Each row below holds a small network's activations on one input, seen along a few directions.
Each table varies a few parts of the input and shows all the possible inputs, shuffled.
Descriptions start from the smaller parts, as in this example, which fits no table here: one of 6 places along a line, together with either a single point or one of 9 places along a line or (one of 2 separate values, together with one of 8 places around a ring).
Shared parts are said once, and a part with two or three values counts as separate values.

Other details of the inputs shift rows strongly along two fixed directions, in all tables alike. That doesn't count.

Rows:
R1: [  9   0   3  14   0  -4  -4 -10  -3  -2   3   5   4]
R2: [-14  14  -8 -33  39 -15  12   0  -4  11 -22  -5  -9]
R3: [ 8  2  3 17 -1 -4  0 -9 -5 -3  1  4  2]
R4: [  4  -3 -17   7  -3   0  -7  -3 -12   2   0  12   0]
R5: [ 9 10  2 18 -2 -2  2  1  1  3  4  8  1]
R6: [ 9 -9 -8  2 -8 -8 -7 -7 -9  7 -7  9 -1]
R7: [14  1  6 11 -3 -8 -5 -5  2  2 -3  3  2]
R8: [-18 -20  14   4 -42  27   9  26   0 -22  27 -21   5]
R9: [12  1  3 10 -3 -4 -4 -1 11  4 -2  9  3]
R10: [-41   1  16 -37   7  19  20  25   3 -21  10 -36  -5]
R11: [-15  13  -7 -35  39 -20   7  -7  -7   7 -23 -10 -15]
R12: [-15  30   4 -24  45 -10  14   1   4   3 -12 -10  -9]
R13: [-19 -24  13  -4 -40  34   0  21   8 -20  26 -19   6]
R14: [  7   0 -16   6  -5  -2  -4  -2  -7   9   2  10  -1]
R15: [13  1  6 15 -3 -8 -1 -4  1  2 -4  2  0]
R16: [-39  -6  17 -42   5  17  20  14   5 -20   7 -42  -5]
R17: [  8  -1 -14   5  -5   0  -3  -2  -8   9   0  12   1]
R18: [ 13  -3   5   8  -2  -3 -10  -8   8   4  -4   6   1]
R19: [  5  -7 -13   3  -6  -4  -6 -11 -14   4  -3  10   2]
R20: [12  3  4 13 -2 -7 -1  1  8  5 -1  8  5]
R21: [ 9  6  0 11  1  4 -8 -4  9  5  4 10  2]
R22: [11  4  4 16 -3 -8  2  2  6  4 -3  6  3]
R23: [10  7 -1 12  0  2 -4 -2  6  3  4 10  2]
R24: [ 7  4 -2 13  3  4 -8 -3  1 -4  3 12  2]
R25: [  4  -3 -16   6  -2   1  -6  -3 -13   3  -1  14   2]
R26: [14 -2  5  8 -3 -5 -6 -7  6  2 -4  5  1]
R27: [  4  -6 -14   4  -6  -7  -7 -12 -13   4  -1   8   1]
R28: [  7  -2   1  10   1   1 -10 -14   2  -1   1   7   4]
R29: [-15  22   6 -31  48 -11   9  -1  14   6 -21 -10  -9]
R30: [-13 -32   1  -8 -48  18   5  23   1  -6  19 -19   4]
Each input here is: one of 5 places around a ring, together with either one of 2 separate values or one of 4 places along a line.
Question: Changing only the place on the ring of 5 turns R6 into R25. The same change can be made to R18. Which row results?
Answer: R13
Question: Which other rows does R27 become when the choice among 2 separate values takes its other values? List them by row number.
Answer: R19
Question: Which other rows does R14 become when the place on the ring of 5 takes its other values? List them by row number.
Answer: R4, R11, R27, R30

Rows:
R31: [ 4  1  3 11 -2  3 -4 -4 -1 -5  4  4  2]
R32: [ 9  2  7 10 -6 -2 -1  2  9  4  1  2  2]
R33: [ 2 -1 -7  7 -5  3 -3 -1 -5  1  4  7  2]
R34: [-31 -21   3 -33 -25  20  13  21  -4 -11  13 -33  -3]
R35: [ 6  0  6 10 -3  0 -4 -4  4 -3  3  2  2]
R36: [ -7  26 -10 -17  44 -15   7  -4  -3   9 -18   4  -9]
R37: [ 6  1 -2  8 -6  0 -1  4  3  3  3  6  2]
R38: [  3  -8 -10   2  -9  -2  -4  -3  -9   4  -1   5   0]
R39: [ 5  0 -2  8 -5  2 -2  2  1  1  3  6  2]
R40: [ 4 -1 -2  8 -4  2 -3 -1 -1  0  3  6  3]
R41: [ 6 -1  3  9 -4  1 -3 -1  3  0  2  4  3]
R42: [ 7 -8 -1  4 -8 -5 -4 -3 -2  3 -3  3  1]
R43: [ 7  0  6  9 -4  0 -3 -2  6  0  2  2  3]
R44: [ 8  1  3  9 -5 -1 -1  4  7  3  2  4  2]
R45: [ -8  27  -5 -15  51 -13   4 -12  -5   2 -18   4  -9]
R46: [ 1  0 -7  9 -3  5 -4 -3 -8 -3  6  7  2]
R47: [ 7 -8 -2  2 -8 -4 -5 -4 -1  4 -3  3  1]
R48: [ 6  1  7 12 -3  2 -3 -5  2 -5  4  2  3]
R49: [-32 -23   9 -33 -26  19  15  23  -1 -14  12 -36  -2]
R50: [ 9 -7  1  3 -9 -5 -4 -5  2  5 -3  1  1]
R51: [ 7  0  3  9 -5  1 -2  1  5  1  2  4  2]
R52: [ 3  0 -7  7 -5  3 -2  2 -3  2  4  7  2]
R53: [ 1 -1 -7  7 -5  4 -4 -2 -6 -2  5  7  2]
R54: [ 8  1  7 10 -5 -1 -1  0  8  2  1  2  3]
R55: [ -5  20 -10 -23  47 -21   4 -13  -6  11 -26   3 -10]
R56: [-35   2  13 -50  21   0  22  12   4  -7  -9 -39 -10]
R57: [ 5 -1  3 10 -3  2 -4 -3  2 -3  3  4  2]
R58: [ 3 -1 -2  8 -4  3 -4 -2 -2 -3  4  6  2]
Question: Changing only one part turns R50 into R55. The same change can be made to R54. Which row results?
Answer: R39
Question: What is each input in this table made of?
Answer: one of 4 places along a line, together with either one of 2 separate values or one of 5 places along a line
Question: Which other rows does R55 become when the choice among 2 separate values takes its other values? List them by row number.
Answer: R49
Question: Which other rows does R56 become when the choice among 2 separate values takes its other values? List them by row number.
Answer: R50

Rows:
R59: [ 13  10  -5  21   9  -5  -8 -10  -3   1  -1  20   2]
R60: [18  3 -2 18 -1 -8 -7 -6  3  8 -4 16  3]
R61: [ -9   3   9 -17  12  -5   8   2   5  -1  -8 -14  -4]
R62: [ 13  -6 -17  11  -6  -8 -10 -10 -13   8  -4  17   1]
R63: [ 12  -6 -17  12  -8  -7  -9  -9 -11   9  -3  17   2]
R64: [-12   9   4 -15  15   2   7   3   2  -3  -1 -11  -4]
R65: [-15  -1  -9 -24  10  -1   5   1  -9   1  -7  -8  -6]
R66: [13 10 -6 21  8 -4 -7 -9 -2  3 -1 19  3]
R67: [-15  10   3 -13  17   5   6   3   1  -7   0  -8  -3]
R68: [-12   9   4 -14  15   1   9   4   2  -3  -1 -11  -4]
R69: [-10   6   5 -17  13  -1   6   4   6  -1  -5 -11  -5]
R70: [ -9   4   9 -17  12  -5   9   2   6   1  -7 -13  -3]
R71: [ -5 -22  10   9 -45  22   1  16   2 -13  24 -13   7]
R72: [ -2 -30  14   5 -51  19   0  15   8 -10  21 -16   8]
R73: [18  3 -2 18 -1 -8 -9 -7  2  7 -4 15  2]
Question: What is each input in this table made of?
Answer: one of 3 separate values, together with either a single point or one of 4 places along a line
Question: Which other rows agree with R60 in the choice among 3 separate values? List them by row number.
Answer: R63, R66, R68, R70
Question: Which other rows does R64 become when the choice among 3 separate values takes its other values? List them by row number.
Answer: R68, R71
